Each row below holds a small network's activations on one input, seen along a few directions.
Each table varies a few parts of the input and shows all the possible inputs, shuffled.
Descriptions start from the smaller parts, as in this example, which fits no table here: line(4) and (point or line(9) or (values(3) and ring(8))).
Shared parts are said once, and a part with two or three values counts as separate values.

Other details of the inputs vary at random and push rows far along three fixed directions, the same in every table; ignore that.

Rows:
r1: [-153,  251, -255,  271,  331, -263, -188,  454, -755,  273, -102]
r2: [ 353, -218,  -56,  167,  178, -187,    0, -174,   55,   -6,  248]
r3: [  93,  199,  -42,  -71,  169,   11, -138,  -66,  -26,  134, -104]
r4: [-276,   61, -262,  174,  322, -292, -405,  441, -724,  266,  -59]
r5: [-489,  151,  262,  121, -535,   36,  287,  232,  216, -235,  -43]
r6: [-220, -146,  -39,  161, -424, -259,    1,  139,   15,  224,  331]
r7: [ 279,  -24,  101, -247, -176,  134,   81, -405,  536,  -81,  -91]
r8: [-587,   -8,  274,   17, -566,  155,  132,  194,  207,  -75,   69]
r9: [  89,   67,  -76, -290,  473,  293, -133,  -99, -114, -275, -382]
r10: [-241,  303,  303, -460,  302,  677,  -73,  -69,  210, -421, -761]
r11: [ -65, -169,   85,  306, -306, -231,   98,  293,   38,   93,  404]
r12: [-201,  105, -111,  133,  -53, -260,  -83,  350, -296,   81,  192]
r13: [ -42,  -54,  -78,  -58,  165,   54, -125, -105, -152,   86,  -61]
r14: [ 146,   -4, -103, -336,  426,  367, -136,   10, -160, -172, -415]
r15: [ 282,   -1,  109, -237, -171,  209,   95, -407,  510,   -3,  -61]
r16: [ 393, -243,  -65,  140,  141,  -99,   12, -128,   -8,  124,  259]
r17: [-151,   86,    5,  282, -349, -338,  211,   86,  -13,  123,  295]
r18: [ -74,  -46,  -58,  -52,  194,    4, -121, -129, -135,   32,  -56]
r19: [ 297, -156,   57, -154, -210,  149,  279, -380,  396, -166, -136]
r20: [ 209, -196, -184,   19,   71, -213,  -98, -332,   26,  124,  168]
r21: [-566,  340,   43,    0,  256,   92, -158,  539, -486, -148, -214]
r22: [ 321,  -50, -188,  -17,  103, -158,   24, -249,  -16,  129,  280]
r23: [ 460,   -7, -214,   94,  -42, -440,  -69, -388,  211,  291,  354]
r24: [  39,  -11,   94,  -93, -174,  242,  220, -105,  169, -105, -202]
r25: [ 413, -155, -220,   47,  -39, -168,   95, -169,  -10,  193,   63]
r26: [ 179, -128,   58, -145,  529,  339, -130,   35, -138, -266, -405]
r27: [ 100,   23, -115,  -94,  162,   60,  -54,    9, -153,   29,    5]
r28: [ 333, -189,  -31,  160,  215, -171,   31, -196,   19,   37,  281]
r29: [-457,  200,  292,  -17, -591,   96,  104,  312,  344,  -51,  -15]
r30: [-463,   17,  413,  175, -402,  162,  242,  308,  234, -237,  159]
Description of these inputs: values(5) and ring(6).
Question: The inputs of r7 and r26 match in every part but the values(5) part. If r3 is changed in the same way as r7 into r26, which row does it become?
Answer: r30
Question: Which other rows does r14 become when the ring(6) part takes its other values? List them by row number.
Answer: r9, r12, r21, r22, r27

Rows:
r31: [   2,  -10,  123,  165, -646, -239,  363, -114,  414,   50,  410]
r32: [ 328,  -55, -179,  -37,  197, -149, -125, -296,   39,  165,  166]
r33: [-658,  222,  317, -247, -156,  510,  -28,  460,   12, -318, -462]
r34: [  92,  -56,   -2, -338,  353,  493,  -97, -196,   -7, -201, -596]
r35: [ 128,   86, -205,  -74,  432,  -35, -227,  -65, -331,   88, -194]
r36: [-173,   39, -176,  246, -197, -311,  -36,  233, -227,  266,  283]
r37: [-491,  180,  194,  -37, -144,   65,  -79,  325,  -91,  -88,  -29]
r38: [ 395, -150, -185,   -7,   52, -188,  -77, -309,   62,  236,   97]
r39: [ 178,   22,  -60, -146,  298,   83, -168, -243,   25,  -31, -181]
r40: [ 296, -235,  122, -269, -256,  258,  178, -541,  638, -132,    1]
r41: [  51,   62, -126,  373, -297, -510,   58,  111,  -74,  294,  437]
r42: [-354,   47,   92,   33, -421,   33,  150,  134,  144,  -14,   87]
r43: [-226,  221,  -74,  265,   18, -348, -109,  447, -393,  210,   99]
r44: [ 243,  119, -145,  -92,  383,   14, -175,   56, -235,   86, -215]
r45: [ 391, -526,  299,  -40,  -26,  320,  364, -430,  529, -364,  138]
r46: [ 530,  -86, -501,   34,  547, -416, -237, -297, -449,  379,  234]
r47: [-344, -174,   76,  370,  317,  -58,  -94,  729, -633, -220,   72]
r48: [  71,   14,   22, -327,  425,  451, -110, -241,   14, -253, -525]
r49: [-453,  278,  295,  -17, -236,  253,   68,  352,  153, -209, -253]
r50: [  -6,    3,  114,  145, -642, -223,  379, -114,  409,   56,  428]
Question: What do these inputs look like to the network?
Answer: values(2) or (values(3) and line(6))
Question: Which other rows does r35 become when the line(6) part takes its other values? List them by row number.
Answer: r32, r37, r39, r46, r48
Question: Which other rows does r35 become when the values(3) part takes its other values? List them by row number.
Answer: r31, r36
